A small network was shown many inputs. Here are its activations along a few directions, one row for each input.
Each table varies a few parts of the input and shows all the possible inputs, shuffled.
A made-up example of a description, with smaller parts first: one of 2 separate values, together with either a single point or one of 11 places around a ring or (one of 4 places along a line, together with one of 8 places around a ring).
Shared parts are said once, and a part with two or three values counts as separate values.

Table:
R1: [ 16   3  31 -62 -28  14  37  -5  63  -1 -19  28]
R2: [  2 -23  11 -15   9   8   9   7  -7   8  18  -8]
R3: [-22  12  -5  12   0  -9   6  15   4  -2   1  -9]
R4: [ -2 -21  -2 -11  18  -4  -1  11  -6   7  14 -11]
R5: [  2  -1  -3   9   8  -5  18  22 -19   3  -7  -4]
R6: [ 43  19  -1  13 -18  -2  -3  -6 -20  -2 -14  25]
R7: [  7 -18  13  -7   2   8  15  15 -15   4   8  -4]
R8: [ 10   7   4  -4  16   4 -30 -13   6   2 -19   7]
R9: [  9 -13   8   0   8   2  19  20 -17  -2   4  -5]
R10: [-10  -6   5   7   1   3  15  10  -1 -10  11 -14]
R11: [ 29  24   2  12   6   2 -15 -12 -14   1 -20  18]
R12: [ -4  -9  -4  -3  21 -11  -7   7 -13   3   5  -8]
R13: [-23  -3  -7   4  14 -10 -11  -4   3  -5  12 -18]
R14: [ -7   7  29 -56 -36  16  31 -14  85 -10 -11  19]
R15: [-25   8  -6  15   8 -10   1   8   1  -4  -1 -11]
R16: [-21 -14  -4  -4  11  -3  -5   1  10  -1  21 -20]
R17: [-17 -16   8  -8   2   9   5  -3  10   0  25 -17]
R18: [ 24  26  -5  23 -25  -2  -7 -17  -7  -8  -9  14]
R19: [-27   6 -11  11  10 -16  -5   0  -3  -4   4 -13]
R20: [ 20 -12  -1  -1  22   3 -33 -12  -3   9  -6  -5]
R21: [  6 -24  14  -7   9   9  20   8 -12   5  15  -1]
R22: [ -5   3  -5  10  15 -12   7  17 -18   5  -9  -2]
R23: [ 29   3 -22  -1 -40  -1  -7  -9 -22   7 -15  33]
R24: [ 10   9 -24   6 -47   0 -11 -18  -4  -1  -8  23]
R25: [-10  -9   9   3  -5   8  12   4  -2  -3  13 -14]
R26: [ -4 -21   3 -14  15   3   7   9  -5  11  15  -5]
R27: [ -8  16   0   6   8   5 -34 -25  19  -5 -14  -4]
R28: [-16 -18  13  -2   1  10  15  -1   8  -5  23 -10]
R29: [ -2  -7  -3   4  14   5 -39 -21  17   0   2 -14]
R30: [-6  4 -2  3  7 -9 10 26 -9  4 -5  2]
R31: [-23 -15   0  -7   8   3   2  -1  12   3  22 -15]
R32: [ 10  27 -16  15 -30   0 -11 -15   0  -5 -18  20]
R33: [ -7   1 -10   6  18 -17   1   9 -22   6  -4  -4]
R34: [ 30  21 -13   7 -23  -1  -6  -5 -18   3 -25  30]
R35: [-16   5  -6  16   1  -4  13  12  -3  -5   0 -13]
R36: [  9  31  -1  20  -2   3 -20 -22   3  -7 -14   8]
Question: The inputs of R6 and R18 match in every part but one. If R1 is changed in the same way as R6 into R18, which row does it become?
Answer: R14
Question: Describe the family of inputs behind these rows.
Answer: one of 2 separate values, together with either a single point or one of 6 places along a line or one of 11 places around a ring

Table:
R37: [-40  -7   8  15  10  -3  17  14  35   0  20 -17]
R38: [ 32 -19  -5   6  34  -4 -23  12 -60  13  -2  -2]
R39: [-11  12   3   9  19  -4  32  25 -20   7   5 -13]
R40: [ 54  69 -30  44 -67   7 -29 -68  13  -7 -71  59]
R41: [ 68  61 -29  15 -93   6 -37 -45 -17  -4 -78  84]
R42: [-37  15  -2   5  18 -11  -2  12  -7 -11  26 -21]
R43: [-26 -34  32 -39  13  23  -6 -15  48  -5   9 -17]
R44: [  5 -31  29 -48  -5  26  16   8  27   1   7   7]
R45: [-32  -9 -15  35  13 -28 -12  -5 -23 -15  29 -18]
R46: [ 29   6  26 -29   7   2  55  22  29   6   8 -11]
R47: [ -3   1  18 -39  22   6  12   4  49   6  11 -32]
R48: [-29 -23  -2 -22  -6  -7  18  28  -2  -3   2   4]
R49: [-10 -31 -12  33  39   7 -42  -9 -32  12   5 -32]
R50: [ -2 -10 -21  17  -4 -20  -1  17 -41  -1  29   8]
Question: Describe the family of inputs behind these rows.
Answer: one of 2 separate values, together with either a single point or one of 6 places along a line
Question: The inputs of R41 and R40 match in every part but the choice among 2 separate values. If R39 is changed in the same way as R41 into R40, which row does it become?
Answer: R42
Question: Change only the choice among 2 separate values in R37. List by row number the other rows that result.
Answer: R48

Table:
R51: [ 24  41 -33  51 -43  -6 -19 -12 -38  -6 -27  26]
R52: [  3 -34  16 -10  61   3 -17   3 -15   9  21 -26]
R53: [-44  -9  24 -34  -6  -1  65  29  48  -8  13 -15]
R54: [-48 -39  17 -35   5  12  20   6  48  -2  38 -33]
R55: [-11 -26   5   4  34 -12  37  53 -43   9  16 -19]
R56: [ 70   7   2 -17 -18  10 -17 -15 -14  12 -34  46]
R57: [ 32  26  22 -54 -54  20  12 -36  71  -5 -34  50]
R58: [-29  28 -28  52  11 -26   0  24 -36  -7  -8 -15]
R59: [ 51  61 -29  29 -40  -4 -53 -44 -10  -3 -58  49]
R60: [ 43  -9  -1   4 -19   3  22  16 -46   8  -1  23]
R61: [-15  22 -17  39  36 -13 -57 -27  -8  -5  -3 -22]
R62: [-33  -2 -32  48  24 -16 -37  -1 -35  -1  21 -34]
R63: [-17 -56   0   2  47  -1  -4  26 -42  14  42 -35]
R64: [  6   7  18 -32 -57  18  45  -5  43  -7  -4  26]
R65: [-31 -17  35 -48  16  16   5 -18  77  -9  17 -21]
Question: Describe the family of inputs behind these rows.
Answer: one of 3 separate values, together with one of 5 places along a line
Question: The inputs of R57 and R56 match in every part but the choice among 3 separate values. If R65 is changed in the same way as R57 into R56, which row does it become?
Answer: R52
Question: Change only the place on the line of 5 in R51. List by row number the other rows that result.
Answer: R58, R59, R61, R62
Question: Change only the choice among 3 separate values in R60. List by row number the other rows that result.
Answer: R51, R64

Table:
R66: [ 30  -7  -8   4 -19 -13  17  30 -25  -2 -25  30]
R67: [-27  21 -33  26  33 -16 -43   0 -45 -15  12 -33]
R68: [-38 -16  24 -25  34   9  18  22  38 -14  25 -27]
R69: [-22  55 -16  16 -55  -3 -14 -57  50 -19 -22  26]
R70: [-39 -22   7  -5  67 -24 -41 -39 -28  27  31 -17]
R71: [ 28  22  -1  48 -25  -4  24  45 -28 -29 -28  14]
R72: [ 10  15 -20  56  31  -9 -25  -6 -48 -16   3  -2]
R73: [  6 -20   3 -20 -13  -1  59   4  -6  11   8  11]
R74: [-48 -22   8 -12  41   9 -14  10  29  17  11 -46]
R75: [ 84  24  14 -48 -56  27 -30 -60  62   7 -53  69]
R76: [  6 -26  24 -42 -24   9  47  10  10   2  35 -11]
R77: [ 29   9 -28  46 -20   9 -10  30 -50   1 -41  -2]
R78: [-16 -34  27 -44   7   5  12  11  40  30  44 -10]
Question: Describe the family of inputs behind these rows.
Answer: either one of 2 separate values or one of 11 places around a ring
